These are the activations of a small neural network, seen along a few directions. Each row is one input.
Each table varies a few parts of the input and shows all the possible inputs, shuffled.
Descriptions start from the smaller parts, as in this example, which fits no table here: one of 8 places around a ring, together with either a single point or one of 9 places along a line or (one of 2 separate values, together with one of 6 places along a line).
Shared parts are said once, and a part with two or three values counts as separate values.

Other details of the inputs shift rows strongly along two fixed directions, in all tables alike. That doesn't count.

Table:
R1: [-25 -12   2 -23  -2   6 -27  -5  -1 -26 -14  16]
R2: [-14 -20  -2 -10  -8  11 -30 -17  -2 -18 -21  14]
R3: [ -9  13 -13   0   2 -14  21  18   3   0  15   0]
R4: [-11  16 -19  25  23 -11  38  28   9  10  26  -8]
R5: [-23  -7  17 -23   6  18 -27 -19 -11 -19 -18  10]
R6: [-13 -16  19 -38  -6  16 -28 -20 -13 -20 -18  18]
R7: [ 7  1 -8  5 19 -5 38 21  4  5 21  2]
R8: [-21 -13  16 -26  12  18 -27 -11  -6 -23 -15  13]
R9: [  4  13 -10  10  20  -9  50  23   2  12  28  -2]
R10: [-12 -15  15 -19   3  21 -21 -29 -10 -24 -20  15]
R11: [ -8  17  12  22  -7   4 -10   9  14   8   2  31]
R12: [  0  -9  -1 -11   1   6   8  -5  -3 -17   0  16]
R13: [ 0  0  2  1 10  5 13 -2 -4  4  4 -2]
R14: [  4  11 -25  26  14 -17  40  29  13   6  25  -9]
R15: [ 72  -7   4   9 -58 -15 -44 -38  -9  41 -30 -56]
R16: [ -1   9 -17   8   5 -12  36  17   3   5  18   3]
R17: [ 4  1 -5  1 14 -2 33 17  0  8 17  3]
R18: [ -8 -11  17 -25   2  15 -22 -17  -8 -23 -14   8]
R19: [ -9   2  30  -7 -16  21 -27 -14   2  -8 -15  50]
R20: [-22 -17  14 -22   4  18 -40 -17  -5 -23 -21  10]
R21: [ 52   5  17  33 -65  -2 -61 -35   5  49 -34 -13]
R22: [-4  2 -7 14 20  2 15 10  5 -4  8 -4]
R23: [-18 -10   9 -33 -16   9 -28 -22 -12 -24 -19  20]
R24: [-7 30 11 37 19  1 23 31 18 19 24 21]
R25: [ -7  15 -14  24  29  -8  41  23   8   4  25 -10]
R26: [-12  18 -11  12  19 -14  24  24   6   0  22 -12]
R27: [-1 10  0 -1 19 -8 31 26  1 11 24 -7]
R28: [-20  -6   2 -17 -11   5 -30 -16  -6 -15 -17   7]
R29: [ -3  -5   1 -11  -1   2   7 -10  -7 -14  -3  12]
R30: [-17 -17  -2 -17 -12  11 -22 -14  -5 -18 -20  21]
R31: [ -9 -19  18 -36  -4  14 -29 -20 -11 -23 -19  18]
R32: [-7 -4  0  5 18  9 12  8  1  4  5  0]
R33: [  0   3 -18   9   5 -11  26  17   6  -6  14   5]
R34: [-11  11  -6   8  22  -8  22  27   6  10  21 -10]
R35: [-4  9  4 -5 14 -2 19 10 -3  4 13 -5]
R36: [-17 -23   0 -21 -11  14 -27 -18  -3 -28 -22  26]
R37: [ 67 -15  10  12 -55  -1 -54 -60 -14  38 -42 -50]
R38: [ 65  -4   8   8 -53  -9 -45 -43 -13  49 -31 -57]
R39: [ -8  -1  -6 -12  -5  -6  -4   2   0 -17  -2   7]
R40: [  1   1  -7 -10   0 -12  14  17   3  -4  11   4]
R41: [-23 -12   9 -21  -1  13 -39 -18  -4 -31 -21  10]
R42: [ 64 -13  14  13 -50   0 -70 -53 -10  39 -45 -64]
R43: [-12  -3  -9  -4  -6   0   0  -5  -3  -8  -5  12]
R44: [ -2  -7  -8  -7  -3   1   5  -3   0 -17  -1  14]
R45: [-27 -13   7 -22   4  12 -32  -8  -1 -25 -16  12]
R46: [-10   6   3   0  10   0  -3  -1  -1  -7   0 -10]
R47: [ 67   7  -3  34 -31 -20 -16  -9   0  69  -5 -75]
R48: [ -2   3  -7 -11  -2 -11  16  17   0   1  13   4]
R49: [ 60  -3 -16  40 -46 -20 -25 -18   2  59 -17 -61]
R50: [ -4  21  -5  12  29 -12  40  27   4   7  28 -15]
R51: [-18   3  36   1   1  30 -36 -15   3  -7 -19  43]
R52: [ -9   1 -12   2   0  -5  11   1   1 -12   2   9]
R53: [-22 -14   1 -12  -7  13 -29 -26  -5 -28 -23  17]
R54: [ -8 -12  15 -31  -1  13 -20 -18 -11 -27 -14  15]
R55: [ 0 -6 -4 -6  2  1 18  7 -2 -1  7 10]
R56: [  1  15 -11  23  26  -6  44  24   5  18  26 -13]
R57: [-1 27  6 23  2 -7 30 30 17 14 26 35]
R58: [ 3  7 -1  0 21 -8 29 26  4  6 23 -8]
R59: [-18 -15   2  -7   1  16 -28 -18  -1 -25 -20  10]
R60: [-3 -1 -3 -6  2  2 17  1 -4 -5  5 11]
R61: [-21 -13  14 -21   4  18 -37 -21  -5 -29 -20   9]
R62: [-13   2  -3  -2   5  -3  -7   9   2   0   3  -6]
R63: [-12  11 -15   5  10 -15  23  30   7   5  21  -4]
R64: [  0  16 -21   9   7 -23  40  38  10  14  30  -8]
R65: [ -1   6   5 -13   7  -3  14   1  -4  -8   8   0]
R66: [ -1  -4   2 -18   2  -3   9  10  -2 -10   6   9]
R67: [ -7  -7  11 -28 -13   7 -17 -18 -11 -13 -13  12]
R68: [ -9  -9   8 -29  -7   6 -11  -6  -8 -12  -7  15]
R69: [-5  0 -9 15 23  0 21 19  7  3 13 -4]
R70: [ 72  12  -1  33 -34 -27  -9 -17  -4  61  -5 -75]
R71: [-17   9  22  13  -6  18 -29  -5  10  -2 -10  35]
R72: [-11   5 -15  17  17  -5  24  23   9   8  18  -4]
R73: [-13   4  36  -2  -2  27 -27 -12   2  -7 -13  44]
R74: [-10  10 -21  17  12 -11  32  22   6   5  21  -1]
R75: [ 57  13 -13  41 -37 -27 -18  -9   2  63  -6 -74]
R76: [ 0 15 24  9  0 11  2  6  7  9  5 36]
R77: [  3  11 -12  -2   5 -17  31  23   5  -5  21  -1]
R78: [ -2  12 -18   5   9 -21  35  35  10   3  27  -3]
R79: [ 4 -1 -1  5 17  3 22  8  1 -3 11 -1]
R80: [ -8   5 -11  18  23  -2  27  22   7  11  18  -6]
R81: [-14 -21  14 -16   7  26 -32 -28  -8 -28 -24  15]
R82: [ 75  -3 -16  35 -47 -26 -11 -14   1  58 -12 -57]
R83: [  9   9 -21  14   6 -16  46  30   8  16  26  -3]
R84: [-14 -10   0 -19  -6   8  -8 -17  -6 -27 -12  23]
R85: [ 11   9 -10  11  21 -10  46  24   3   3  26  -3]
R86: [ 7  6 -9 15 27 -7 46 30  7 11 27 -7]
R87: [-16   2  -4  -8  -2  -5  -8  -4   0 -14  -3   1]
R88: [-16   1  -7   9  12   3   5   0   3 -11   1   2]
R89: [ -6  -5   5 -24 -16   1 -18 -18  -7 -20 -14   9]
R90: [-16 -14  14 -13   6  22 -26 -28  -9 -23 -22  11]
R91: [ 70  -4  -5  43 -29 -13 -19 -18   1  61 -15 -68]
R92: [-15 -16  11 -19   9  20 -10 -12  -7 -14 -11  18]
R93: [  4  15  -7  -2   9 -16  37  18   1   1  23  -4]
R94: [-24  -5   2 -26  -7   3 -19 -14  -5 -31 -13  19]
R95: [ -8 -24   9 -26  -7  17 -22 -21  -8 -25 -21  26]
R96: [-13  16  -6   9  20  -6  22  19   4   7  18 -11]
R97: [-6 -5 -9 10 10  0  1  8  5 -1  1 -3]
R98: [ -7   9 -13   4   8 -14  16  21   7  -7  15  -4]
R99: [-17   0  -3   6  16   9   5   0   0  -4   1   3]
Description of these inputs: one of 9 places around a ring, together with either a single point or (one of 2 separate values, together with one of 5 places around a ring).
The inputs of R80 and R72 match in every part but the place on the ring of 9. If R46 is changed in the same way as R80 into R72, which row does it become?
> R26
The inputs of R53 and R37 match in every part but the place on the ring of 9. If R87 is changed in the same way as R53 into R37, which row does it become?
> R65
The inputs of R70 and R50 match in every part but the place on the ring of 9. If R35 is changed in the same way as R70 into R50, which row does it become?
> R5
Change only the place on the ring of 5 in R45. List by row number the other rows that result.
> R26, R41, R62, R75
Change only the place on the ring of 9 in R24. List by row number the other rows that result.
> R11, R19, R21, R51, R57, R71, R73, R76
Change only the choice among 2 separate values in R3. List by row number the other rows that result.
> R43

Table:
R100: [ -1 -11  12 -11   4   4  -9   8  -3  -2  -7  22]
R101: [  5 -11  15 -13   1   7 -12   5   4  -9  -2  21]
R102: [ 32   3 -22  28 -22 -27   2  -1   8  14   2 -28]
R103: [ -8 -12  13 -22  -6  11 -18  -3  -7   3  -8  25]
R104: [-22  -5 -16 -10 -11  -3 -10 -10  -7 -13  -9  16]
R105: [-48  12 -20 -16  56  -3  84  45   5 -29  49  17]
R106: [ -3 -26   1 -10   0  12 -12  -9  -7 -11 -19  23]
R107: [ -5  -2  10  11  11  11  -5 -16   2 -16  -7  16]
R108: [-16   9  19  -1   6  10 -13  -9  -6   3  -3  20]
R109: [ -3  11  24  -4  -2  19 -19 -14   1 -11  -9  16]
R110: [-15  -2  13  -1  -5  22 -10 -27  -4  -8 -12  17]
R111: [  5 -25   4 -10  -2  13 -13 -11   0 -18 -13  22]
R112: [ 30   7  -3  43  -3  -9   6  -7  -1  31  -4 -23]
R113: [-11  -6  -8 -13 -19   6 -16 -16   0 -31 -12  15]
R114: [-22  -8  -8 -16 -22   5 -12 -18  -2 -20 -12  17]
R115: [ -2  43  -9  44  50 -27  81  64  15  26  56   0]
R116: [ -6 -10  17 -25 -13  15 -13  -6   0   0  -8  22]
R117: [ 26  13 -11  22 -21 -31  -6   9   2  28  -2 -26]
R118: [ 38  -4 -14  15   1 -18  10  -6   0  16   2 -49]
R119: [ 33  14  -8  21 -22 -31  -7   8  10  21   6 -27]
R120: [-17  -3   7 -27  12   2  -7  -4 -16  -7  -1  -4]
R121: [-14   9  25  -8  -5  18 -17 -18   0  -1 -10  18]
R122: [ -3   5  26   1   5  12 -25 -16   2 -12 -11  17]
R123: [-21   4   6 -23 -22   1 -21  -9   1 -14 -10  17]
R124: [ 36  -5 -10  16 -25  -5  15  -1   4  37   4 -21]
R125: [-39  -9   8   3  12  25 -45   6  13  -8 -12  -2]
R126: [ 35  15  -1  36 -12   0  10  -9   4  24   4 -24]
R127: [-11   5   6 -20 -19   2 -24  -6   3 -25  -9  17]
R128: [ 25  11  -5  35  -8  -6   6 -12  -4  39   1 -22]
R129: [-53   7 -22 -18  63  -4  75  44  -3 -29  44  21]
R130: [  5  -8  17 -21 -10  16 -16  -2   2 -10  -8  21]
R131: [ -4  -1  11 -26   6   8  -7  -4  -7 -20   1  -8]
R132: [ 26   2 -25  29 -21 -28   1   1   0  22  -5 -27]
R133: [-22   2   1 -20 -14  -4 -25  -6  -6 -10 -11  20]
R134: [-27  10 -17  -1  47   2  85  60  16 -25  51  40]
R135: [ 35  -7 -15  18 -17  -9  10   1  -2  42   2 -20]
R136: [ 38   1 -14  10  -8  -9  14  -5  -1  17   5 -50]
R137: [ 31  -5 -17  16   2 -19  11  -3  -8  23  -4 -48]
R138: [-11  -7   8 -19  17  -2  -7   1 -13 -13  -6  -6]
R139: [ -6  -9  14 -26  11   4 -19  -9  -8 -25  -6  -4]
R140: [ 28   9   1   1 -13 -14   8   0  -4  32   8 -48]
R141: [-38 -15 -12  12  19  25 -29   3  15 -11 -13  -4]
What is each input in this table made of?
> one of 2 separate values, together with either a single point or (one of 4 separate values, together with one of 5 places around a ring)
The inputs of R115 and R112 match in every part but the choice among 2 separate values. If R138 is changed in the same way as R115 into R112, which row does it become?
> R137
The inputs of R100 and R106 match in every part but the choice among 2 separate values. If R131 is changed in the same way as R100 into R106, which row does it become?
> R136
Change only the choice among 2 separate values in R126. List by row number the other rows that result.
> R109
Change only the choice among 4 separate values in R110. List by row number the other rows that result.
> R105, R114, R124

Table:
R142: [ 39  -4 -32  12 -19 -32   9   3  -4  29   4 -75]
R143: [ 43  -4  22  34 -60  13 -77 -56   1  41 -49 -14]
R144: [ 49  12   2  42 -19  -8  -1  -1   9  54  -2 -32]
R145: [-21  16  12   2  23   9  13  18   8  -7  15  27]
R146: [ 39   0 -29  17 -20 -28   6   4  -1  33   5 -67]
R147: [-24   1 -14  -4  19  -1  26  12   2 -19  13  12]
R148: [  5 -15   7  -9 -30  11 -54 -32  -6   0 -32 -10]
R149: [-16 -51  16 -63 -16  28 -68 -64 -26 -49 -53  -3]
R150: [-21   8   4  11  20  10  18  17   8  -8  13  35]
R151: [ 41   9  -9  27 -21 -23  -7  -1   2  45   1 -48]
R152: [-17 -41  21 -58 -18  31 -71 -63 -27 -46 -55   3]
R153: [-28  17  12  10  18   5   8  21  11  -3  14  33]
R154: [-19  16  17   5  25  11  20  18   6  -6  15  26]
R155: [ 48  15   1  53 -24  -9  -5  -1  10  55   1 -24]
R156: [-23 -11 -25 -21  21 -13  22  15  -3 -33  10  -9]
R157: [ 44   7 -20  32 -19 -27   4   5   6  38   4 -52]
R158: [ 15 -23  14 -17 -18  15 -44 -40 -11  -2 -29 -16]
R159: [-20   0  -6  -1  23   4  21  16   0 -16  14  22]
R160: [ -4 -36  23 -62 -51  23 -71 -60 -22 -39 -53  38]
R161: [ 11 -26  -3 -33 -19   0 -40 -38 -20 -13 -31 -37]
R162: [-24   4 -10   1  18   1  21  12   4 -16  13  19]
R163: [ 49  -9 -27  10 -11 -26  16  -2  -8  33   1 -71]
R164: [ -7  10   3 -14  -6  -6  27  18   3 -10  17  42]
R165: [ 47  -4 -18   7 -10 -27  14  -4 -10  28   3 -74]
R166: [ 40  17  -4  44 -28 -14  -8   4  12  52   1 -36]
R167: [ 15 -30   4 -27 -17   9 -40 -42 -17  -9 -30 -28]
R168: [-28  10  -3   3  16   3  16  23   8 -11  15  19]
R169: [-23   4  -8   0  20  -2  14  19   7 -19  13  18]
R170: [-18   4   3   2  24   9  23  17   5  -7  12  22]
R171: [-20  -5  -9  -7  23   2  24  15  -2 -20  13  16]
R172: [-20 -34  29 -30 -26  40 -82 -60 -16 -34 -55  37]
R173: [-25   9  -5   8  17   4  22  14   7 -12  14  25]
R174: [-22 -40  13 -47 -24  25 -80 -58 -17 -48 -58  13]
R175: [-17  12  18  11  24  14  16  16  12  -1  17  32]
R176: [ 43 -30  -8  -6 -53  -2 -65 -63 -17  14 -50 -54]
R177: [ 64  15 -12  21 -42 -33  20   8   2  49  13 -29]
R178: [-23   9  14   2  30  14  22  18  10 -10  19  32]
R179: [ 41  26   7  44 -14 -10   0   8  11  52   9 -26]
R180: [ 49  18   3  39 -15 -15   8   4   3  51   7 -45]
R181: [-24  16   4  20  15   8  18  16  14  -4  14  36]
R182: [-28  16   6  14  14   9  11  24  14  -4  15  33]
R183: [-20 -15 -23 -23  23  -7  29  12 -10 -30  11  -6]
R184: [-18 -20  50 -25 -22  47 -85 -57 -12 -24 -55  41]
R185: [-19  21  24  15  23  15  15  18  10   0  14  36]
R186: [-21   2  -8 -20  26  -3  23  15  -4 -21  15   0]
R187: [-24  -6 -22 -15  21  -9  20  16  -1 -30  11  -1]
R188: [-19 -49  10 -52 -22  30 -73 -63 -26 -48 -57  11]
R189: [-24 -11 -26 -21  19  -8  28   8  -6 -31  10  -7]
R190: [ 64  29   5  43 -47 -25  12  10  13  63  11  -6]
R191: [-17  -6  -5 -17  29   1  28  13  -3 -19  17   0]
R192: [-24   6   9  -3  30  10  25  18   5 -14  20  25]
R193: [ 49   4  -2  27 -14 -13   0  -5   2  44   4 -47]
R194: [ 41  27   0  59 -27 -14  -2  12  18  61   7 -28]
R195: [-25  13   2  12  18   3  12  21  14 -12  12  31]
R196: [-22  22  19  12  22  12  10  20  11  -1  15  37]
R197: [-17  -4  -6 -10  25   4  26  15  -1 -14  11  10]
R198: [-21  13   6  -2  24   6  17  19   4  -9  17  19]
R199: [-24  18   9  22  16   7   8  22  18  -5  11  40]
R200: [ 41  23   9  51 -25 -15 -13   3  14  61   0 -27]
R201: [-20 -25  42 -15 -28  46 -90 -59  -8 -24 -58  54]
R202: [-17  13  15  17  22  15  17  19  13   4  11  39]
R203: [-27   1 -11 -10  17  -1  18  20   3 -19  14   8]
R204: [ 50  -5 -24  16 -12 -23  14  -1  -5  37   2 -65]
R205: [-24 -25  30 -23 -30  40 -83 -62  -8 -30 -57  41]
R206: [ -7  -9 -18 -43  -4 -17  34  13 -10 -30  14  10]
R207: [ 42  22  -2  45 -20 -22   0   8  11  58   7 -39]
R208: [-21   8   1  -9  25   3  16  17   1 -14  16  13]
R209: [-20  -7 -15 -12  23  -1  27  14  -5 -23  12   8]
R210: [-6 17 12 -2 -8 -1 22 19  9 -4 17 55]
R211: [ 44  -7  20  28 -58   8 -83 -49   3  35 -49 -20]
R212: [-28  11   3   0  21  -1  15  21   6  -9  16  19]
R213: [-28  -2 -11 -20  23  -8  19  16  -3 -21  13   2]
R214: [-31   8  -2   3  23   2  17  22  10 -21  14  29]
R215: [-17  15  21  15  24  15  16  16  13   1  16  36]
R216: [ 40  -6 -26   6 -18 -34   1  -4  -8  31  -1 -75]
R217: [-28   2  -7 -13  22  -5  18  18   0 -16  14   7]
R218: [ -6  -5 -16 -36  -4 -14  34  14  -7 -26  16  18]
R219: [-21   5  -3 -14  25   1  20  16  -1 -17  16   6]
R220: [-24  -2 -18 -11  20  -4  28  11  -1 -23  12   5]
R221: [-18   3   3 -13  27   4  25  14  -4 -17  14   7]
R222: [ 51  18   3  52 -16  -9   7   8  13  62   5 -30]
R223: [ 15 -20  12  -9 -21  16 -45 -36 -10   3 -34  -7]
R224: [-6 15  7 -7 -7 -4 25 19  7 -6 17 49]
R225: [-27  -5 -17 -23  23 -11  21  15  -6 -23  13  -5]
R226: [-21  -2 -13 -25  26  -4  22  13  -7 -25  15  -5]
R227: [-17  -8 -11 -16  26   2  28  14  -4 -18  10   4]
R228: [-24   7   6  -9  31   7  25  18  -1 -19  18  18]
R229: [ 48   3  -8  16 -14 -20   6  -6  -7  37   0 -62]
R230: [-27  -2 -16 -15  18  -4  21  19   0 -22  14   1]
R231: [ 63   4 -18   4 -45 -34  15  -2  -4  38   4 -41]
The inputs of R215 and R193 match in every part but one. If R190 is changed in the same way as R215 into R193, which row does it become?
> R177
The inputs of R181 and R173 match in every part but one. If R155 is changed in the same way as R181 into R173, which row does it become?
> R172
The inputs of R211 and R174 match in every part but one. If R182 is changed in the same way as R211 into R174, which row does it become?
> R230
What is each input in this table made of?
> one of 9 places along a line, together with either a single point or one of 9 places around a ring
Which other rows agree with R146 in the place on the line of 9? List them by row number.
> R152, R167, R176, R187, R188, R204, R218, R225, R226
Which other rows agree with R150 in the place on the line of 9? List them by row number.
> R144, R145, R154, R166, R178, R195, R205, R207, R224
